Each row below is a small network's average activation on inputs in which a field has the value named, seen along a few directions.
Related values have similar rows: they may be neighbours, one step apart, or belong to one group.
In the rows, zero is written as 500.
Random noise pushes rows far along 6 fixed directions. That doesn't count. These rows show it; they differ only by the noise:
[639 404 497 661 474 519 582 542 755 336 561 619 434 410 548 447]
[272 521 439 394 390 550 258 545 421 523 513 479 259 567 258 507]
[553 522 500 502 392 634 418 597 434 571 647 655 484 643 286 611]
[753 434 326 669 394 626 553 483 536 440 703 540 646 522 605 540]
[413 473 450 480 450 404 442 415 461 485 510 444 429 373 588 444]
[585 471 457 445 435 503 427 433 300 635 673 510 575 516 506 555]
[473 506 540 314 350 438 398 604 569 533 707 772 394 453 462 611]
[343 531 561 556 483 370 535 456 535 440 377 508 409 341 559 425]


Field Fone:
p1: [778 363 366 453 603 515 599 454 619 482 658 417 658 342 675 519]
p10: [575 567 546 451 538 341 667 414 587 343 379 519 623 428 696 456]
p11: [521 476 336 408 599 413 408 404 358 587 629 381 606 527 503 503]
p3: [811  97 579 293 750 483 265 398 575 541 623 314 337 504 503 248]
p7: [596 579 572 709 472 561 641 555 429 484 483 588 613 526 459 574]
p8: [450 643 519 439 513 473 537 403 230 641 518 501 794 557 656 655]
p4: [452 496 350 602 462 472 477 600 879 337 443 464 286 468 689 511]
p12: [295 663 578 688 452 458 682 422 336 456 245 386 733 456 551 492]
p6: [396 446 239 437 333 613 499 634 789 322 573 478 346 548 645 570]
p2: [705 559 543 430 619 526 489 456 296 539 493 386 511 621 487 446]
p13: [628 368 646 325 492 445 464 482 618 563 729 684 551 419 595 512]
p5: [360 566 444 485 551 595 502 587 719 467 433 572 312 398 466 454]
p9: [654 542 320 401 201 707 527 832 660 517 762 819 739 796 432 797]
The values of Fone form a star with 4 arms.
- Name the neighbours of p4, in listed order. => p6
- Name the neighbours of p10, in listed order. => p3, p2
- Name the neighbours of p7, in listed order. => p12
- Name the neighbours of p5, in listed order. => p1

Field Muto:
g3: [394 500 708 200 612 326 420 477 346 816 600 603 556 427 451 555]
g2: [496 412 530 463 549 560 340 478 536 453 534 556 315 405 416 452]
g10: [743 540 392 367 460 606 453 400 338 613 726 498 760 647 584 537]
g5: [608 404 385 684 377 654 490 497 510 407 594 501 519 547 411 474]
g6: [815 399 618 469 661 420 568 430 537 468 548 491 539 519 516 434]
g9: [479 399 638 485 625 388 546 569 665 548 485 523 442 406 509 447]
g13: [603 317 569 329 715 489 412 511 589 587 559 456 246 463 312 413]
g14: [740 298 660 583 645 579 589 558 644 394 436 435 495 596 433 405]
g1: [741 444 517 553 422 443 624 491 633 417 670 677 477 350 623 558]
g7: [328 524 271 412 430 473 368 565 498 537 553 458 399 527 586 563]
g8: [668 334 403 405 555 504 339 374 398 575 573 243 410 616 558 390]
g4: [471 446 487 487 435 434 397 477 417 554 514 514 337 448 531 507]
g12: [648 418 596 473 524 528 499 573 700 404 558 598 514 548 468 462]
g15: [371 702 628 496 230 517 594 666 450 546 586 870 613 584 394 811]
g11: [489 590 279 327 378 697 385 647 520 526 830 651 586 622 390 687]
A value of Muto combines one of 5 hidden first parts with one of 3 second parts; all combinations occur once.
- Changing only the second part turns g4 into g7. g15 has the same second part as g4; what does that change turn g15 into? => g9
- Changing only the second part turns g1 into g13. g5 has the same second part as g1; what does that change turn g5 into? => g3

Field Dud:
k6: [486 685 552 604 324 402 685 486 334 481 427 572 722 516 777 674]
k9: [636 474 526  23 377 268 393 405 520 530 854 809 460 174 775 538]
k5: [560 458 657 695 630 508 575 409 520 338 314 443 576 461 437 299]
k10: [686 381 723 588 584 347 610 369 326 633 453 417 536 548 520 418]
k8: [638 267 565 524 829 434 502 381 724 445 399 233 377 462 459 288]
k2: [584 371 558 496 604 546 345 538 519 565 624 494 288 494 289 457]
k3: [491 521 283 627 551 656 490 570 566 400 370 252 526 658 415 407]
k4: [327 631 186 803 225 845 588 737 678 305 445 563 563 626 368 681]
k7: [392 493 465 362 563 502 436 479 600 513 463 390 447 472 609 435]
k1: [295 637 180 689 347 629 506 487 355 506 489 471 586 541 566 608]
The values of Dud form 4 separate groups.
- List the group mates of k9, in the order listed. => k5
- List the group mates of k3, in the order listed. => k8, k7
- List the group mates of k6, in the order listed. => k10

Field Buv:
h5: [347 670 335 518 389 582 389 531 588 319 351 443 372 536 373 493]
h6: [200 781 535 537 378 610 502 664 461 412 208 503 577 661 332 542]
h9: [546 428 320 546 592 456 486 404 672 396 544 338 588 376 713 399]
h8: [331 469 473 610 402 490 377 463 476 417 351 354 269 536 445 408]
h3: [552 246 407 385 468 429 383 430 503 583 696 438 285 388 553 460]
h7: [436 615 639 574 433 462 570 512 464 372 389 596 477 442 499 534]
h2: [553 434 568 560 548 589 545 450 439 587 517 568 489 488 453 502]
h1: [365 786 660 321 464 459 529 646 264 757 617 926 683 551 289 722]
h4: [555 523 494 572 535 590 586 440 353 562 399 321 711 747 482 532]
h10: [567 355 271 571 557 716 409 656 708 430 594 321 336 636 369 464]
A value of Buv combines one of 2 hidden first parts with one of 5 second parts; all combinations occur once.
- Changing only the second part turns h9 into h3. h6 has the same second part as h9; what does that change turn h6 into? => h8
- Changing only the second part turns h10 into h2. h4 has the same second part as h10; what does that change turn h4 into? => h7
